Each row has a name. Each question is about the rows just above it.

Columns, left to right: Z V H J
Z294: [  0.0 -81.0  63.6 -60.2]
Z344: [ -0.9 -12.4  10.1  -9.2]
Z47: [  0.7 -54.2  48.6 -47.5]
Which column holds [-0.9  0.7] top down? -> Z
Which column holds this, read top down? [ 0.0 -0.9] -> Z
Which column holds this, read top down? [10.1 48.6] -> H
Which column holds this, read top down? [-81.0 -12.4] -> V
[-60.2  -9.2] is in which column, read top down? -> J
[ -9.2 -47.5] is in which column, read top down? -> J

Columns, left to right: U P K A X C
Z686: [-45.8  26.6  -2.6  22.1  -5.1 -33.5]
Z490: [-74.5  58.9  -3.3 -16.9  32.7 -30.3]
Z673: [ 28.7  -5.9 -51.5  77.4 -42.1 -19.9]
Z972: [-45.8  26.6  -2.6 -60.9  77.3 -25.1]
Z588: [ 28.7  -5.9  33.5  77.4 -42.1 -19.9]
Z995: [-29.0  15.8   5.8 -57.9  77.5 -23.4]
Z624: [-14.4  35.9 -71.9  65.4 -13.0 -26.6]
Which column holds this, read top down? [-42.1  77.3] -> X
Which column holds [-2.6 33.5  5.8] top down? -> K

Columns, left to right: Y L B N W
Z259: [  8.4  51.0   2.0  48.2 -11.1]
Z31: [-10.0 -15.8  37.9 -46.7 -16.3]
Z997: [  7.0 -29.9 -13.1   5.0  -8.3]
Z758: [  7.0 -29.9 -13.1   9.3   5.2]
Z646: [-10.0 -15.8   2.0 -46.7 -16.3]
Which column holds [-10.0   7.0   7.0 -10.0] top down? -> Y
Which column holds [ 51.0 -15.8 -29.9 -29.9] top down? -> L
Which column holds [-15.8 -29.9 -29.9] top down? -> L
Which column holds [ 51.0 -15.8 -29.9] top down? -> L
[  5.2 -16.3] is in which column, read top down? -> W
Which column holds [-11.1 -16.3  -8.3   5.2] top down? -> W
Which column holds [-16.3  -8.3   5.2 -16.3] top down? -> W

Columns, left to right: gofa goka Fevav Bez Tolor gunet leg pinez vofi kudot
Z500: [-55.2  12.8  -2.5 -81.0 -34.7  30.8   7.7  41.7   4.6 -23.2]
Z691: [-58.6  -2.6  29.4  31.5 -11.1  39.1  37.1 -43.4  -6.5 -14.5]
Z819: [  5.4   2.0  10.7 -28.4  -2.1  -0.9 -47.7 -59.4   0.8  -5.6]
Z751: [-38.9 -14.1  32.9 -25.9 -14.4  17.8  36.5  25.8   6.8  -2.5]
Z228: [-58.6  -2.6  29.4  31.5 -11.1  39.1  37.1 -71.8   7.6   3.0]
Which column holds [-11.1  -2.1 -14.4 -11.1] top down? -> Tolor
Which column holds this, read top down? [ -2.6   2.0 -14.1  -2.6] -> goka

Columns, left to right: G F M E T
Z254: [-26.6  29.9 -64.1 -23.2 -18.6]
Z575: [-25.1  27.9 -59.2 -21.8   4.8]
Z165: [-18.5 -31.5 -41.0  40.9   5.3]
Z798: [-25.1  27.9 -59.2 -21.8 -18.0]
Z661: [-25.1  27.9 -59.2   7.4  -5.5]
[-21.8   7.4] is in which column, read top down? -> E
Which column holds this, read top down? [-18.6   4.8] -> T
[  4.8   5.3 -18.0  -5.5] is in which column, read top down? -> T
Which column holds this, read top down? [-18.6   4.8   5.3] -> T

Columns, left to right: kevod sut Tob dezi Kivol Bogu bim
Z177: [ -2.8 -24.0   0.4  11.1  12.7 -46.2 -15.1]
Z4: [-46.1 -61.2 -33.4 -35.1 -20.8 -41.4  18.6]
Z404: [ 21.1  -8.0 -41.0 -48.9 -12.6  46.5  64.2]
Z179: [ 42.9  10.6 -17.1 -22.4 -33.3  46.5  60.8]
Z917: [70.3 56.7 39.2 43.3  5.3 31.4 -6.2]
Z18: [ 37.9  13.4  54.4  55.8  24.1 -34.8  -3.5]
Z103: [-65.7   2.8 -28.1 -42.4   4.7  37.9 -14.1]
Z709: [  4.4  -2.2 -38.2 -44.4   7.4  43.3  43.1]
Which column holds this, read top down? [-61.2  -8.0  10.6] -> sut
Which column holds [-12.6 -33.3] top down? -> Kivol

Columns, left to right: kig lefef buga sig zare Geg kotot renus
Z820: [ -0.9 -27.7  14.5  19.2  49.2 -14.6 -12.1  56.8]
Z349: [ -0.9 -23.8   7.1  19.2  40.0 -14.6 -11.3  39.7]
Z518: [ -0.9 -27.7  14.5  19.2  40.7 -14.6 -12.1  56.8]
Z436: [ -0.9 -27.1  16.8  11.2  26.2 -14.6 -12.1  42.5]
Z763: [ -0.9 -23.8   7.1  19.2  40.0 -14.6 -12.1  57.8]
Z702: [ -0.9 -27.1  13.1  13.3  30.7 -11.0 -12.1  37.0]
Which column holds [40.0 40.7] top down? -> zare
Whose row is [ -0.9 -27.7  14.5  19.2  40.7 -14.6 -12.1  56.8]? -> Z518
Whose row is [ -0.9 -27.1  16.8  11.2  26.2 -14.6 -12.1  42.5]? -> Z436
Which column holds [-27.7 -23.8 -27.7 -27.1] top down? -> lefef
Which column holds [40.0 40.7 26.2 40.0 30.7] top down? -> zare
[11.2 19.2] is in which column, read top down? -> sig

Columns, left to right: tib vem rel ret kene
Z467: [-13.8  78.9 -70.9 -12.6 -13.5]
Z712: [-13.8  78.9 -70.9 -18.5  -1.7]
Z701: [-70.8 -20.5 -68.3 -21.8 -30.0]
[-13.8 -70.8] is in which column, read top down? -> tib
Which column holds this, read top down? [-70.9 -70.9] -> rel
Which column holds [-18.5 -21.8] top down? -> ret
Which column holds this, read top down? [-13.5  -1.7] -> kene
[-70.9 -68.3] is in which column, read top down? -> rel

Columns, left to right: S Q R D
Z968: [-69.5  40.0   0.8  -0.1]
Z330: [-69.5  40.0  11.3  17.2]
Z936: [-69.6  39.5   9.9  15.9]
Z363: [-37.2 -62.6   2.1   0.7]
Z772: [-37.2 -66.9   2.1   0.7]
Z937: [-38.4 -64.4 -33.5 -30.3]
Which column holds [ 17.2  15.9   0.7   0.7 -30.3] top down? -> D
Which column holds this, read top down? [-69.5 -69.5] -> S
Which column holds this, read top down? [  0.7 -30.3] -> D
[-0.1 17.2] is in which column, read top down? -> D
[40.0 40.0] is in which column, read top down? -> Q
[ 0.8 11.3  9.9  2.1] is in which column, read top down? -> R
[15.9  0.7] is in which column, read top down? -> D

Columns, left to right: lelug gunu nofo keve
Z434: [ -1.9  31.4  23.0 -53.0]
Z631: [-21.5  33.5  12.8  14.8]
Z437: [-30.6  60.5   3.8 -25.2]
Z378: [-21.5  34.5  12.8  14.8]
Which column holds [-53.0  14.8] top down? -> keve
Which column holds [ -1.9 -21.5] top down? -> lelug
Which column holds this, read top down? [12.8  3.8] -> nofo
Which column holds [33.5 60.5 34.5] top down? -> gunu
Which column holds this, read top down? [31.4 33.5 60.5] -> gunu
[-25.2  14.8] is in which column, read top down? -> keve

Columns, left to right: Dukal tafi lun Moken daso Voko kape
Z346: [0.1 8.2 0.8 1.0 5.2 0.3 3.3]
Z212: [-1.4 11.8 -6.9 -1.9 -9.3  4.8 -9.0]
Z868: [ -1.4   8.8  -6.9 -48.9 -19.3   2.9  22.1]
Z710: [-0.8 10.3 -1.7  2.9  1.6  3.0 -0.7]
Z236: [-0.5  9.5 -2.9 -0.6 -4.1  2.1 -3.9]
Z336: [ -1.4  11.8  -6.9 -48.9 -19.3   2.9  22.1]
[ 0.8 -6.9] is in which column, read top down? -> lun
[-1.7 -2.9 -6.9] is in which column, read top down? -> lun
Which column holds [-6.9 -6.9 -1.7] top down? -> lun
Which column holds [22.1 -0.7 -3.9 22.1] top down? -> kape
[ -1.9 -48.9   2.9] is in which column, read top down? -> Moken
Which column holds this, read top down? [2.1 2.9] -> Voko

Columns, left to right: kefo rili Kek tiba tev bava
Z432: [ 69.4 -16.2  13.5 -70.4   5.8 -74.2]
Z672: [ 69.4 -16.2 -77.0 -70.4   5.8 -74.2]
Z732: [ 36.9  61.0  32.7 -60.1  49.3 -22.7]
Z357: [-82.7  40.9 -42.5   8.3  76.4 -70.9]
Z824: [ 36.9  61.0  32.7  13.9 -57.8 -66.0]
Which column holds [ 32.7 -42.5] top down? -> Kek
Which column holds [-74.2 -22.7 -70.9 -66.0] top down? -> bava
Which column holds this, read top down? [69.4 69.4] -> kefo

Columns, left to right: Neru zir lapid rubis bilis gipug ref Voba Bip
Z251: [-56.9  59.2 -54.5 -70.2 -70.8  68.3  56.2 -64.0 -69.7]
Z204: [ 44.4  -9.9  70.0  63.1  72.8 -71.7  66.5 -67.1  69.0]
Z940: [ 51.9 -28.7  70.0  62.6  70.7 -70.2  66.5 -56.6  63.7]
Z304: [-53.7  53.1 -52.0 -68.1 -67.8  63.8  55.1 -58.5 -68.0]
Z753: [-65.1  67.8 -39.1 -68.6 -68.5  63.8  64.7 -69.9 -66.2]
Z273: [-64.3  67.8 -40.9 -71.1 -71.2  64.0  65.0 -70.2 -69.9]
Z517: [-56.9 -49.5 -54.5 -70.2 -70.8  68.3  56.2 -64.0 -69.7]
Z457: [-31.3 -50.0 -67.1  63.1  37.9  58.2 -72.6  70.0  65.3]
[-68.5 -71.2 -70.8] is in which column, read top down? -> bilis
Which column holds this, read top down? [ 67.8 -49.5] -> zir
Which column holds this, read top down? [66.5 66.5 55.1 64.7 65.0] -> ref
Which column holds [ 59.2  -9.9 -28.7] top down? -> zir

Columns, left to right: tus Lag livi til Relup
Z611: [-53.2  36.9 -76.9  26.4 -74.9]
Z429: [ 34.9  44.8  33.6 -33.3  22.9]
Z110: [ 23.1 -72.1  57.5 -68.5  72.7]
Z766: [ 33.8  43.0  32.5 -36.8  21.3]
[36.9 44.8] is in which column, read top down? -> Lag
[33.6 57.5] is in which column, read top down? -> livi
[-72.1  43.0] is in which column, read top down? -> Lag
Which column holds this, read top down? [-76.9  33.6  57.5] -> livi
[22.9 72.7 21.3] is in which column, read top down? -> Relup

Columns, left to right: fosi tovap Runod nogir ziku ket korul toz lemuf gevu
Z921: [-66.0  67.6 -61.8 -67.9 -72.5  69.2  52.6 -65.9 -67.1  59.4]
Z689: [-26.0 -53.8 -60.5  71.9  64.1  43.7 -74.6  67.0  68.2 -74.2]
Z813: [-20.9 -55.4 -61.4  73.5  64.6  41.3 -76.8  72.6  71.1 -75.6]
Which column holds [-65.9  67.0] top down? -> toz
Which column holds this, read top down? [-66.0 -26.0] -> fosi
Which column holds this, read top down? [-74.2 -75.6] -> gevu
Which column holds [ 52.6 -74.6] top down? -> korul
[-74.6 -76.8] is in which column, read top down? -> korul

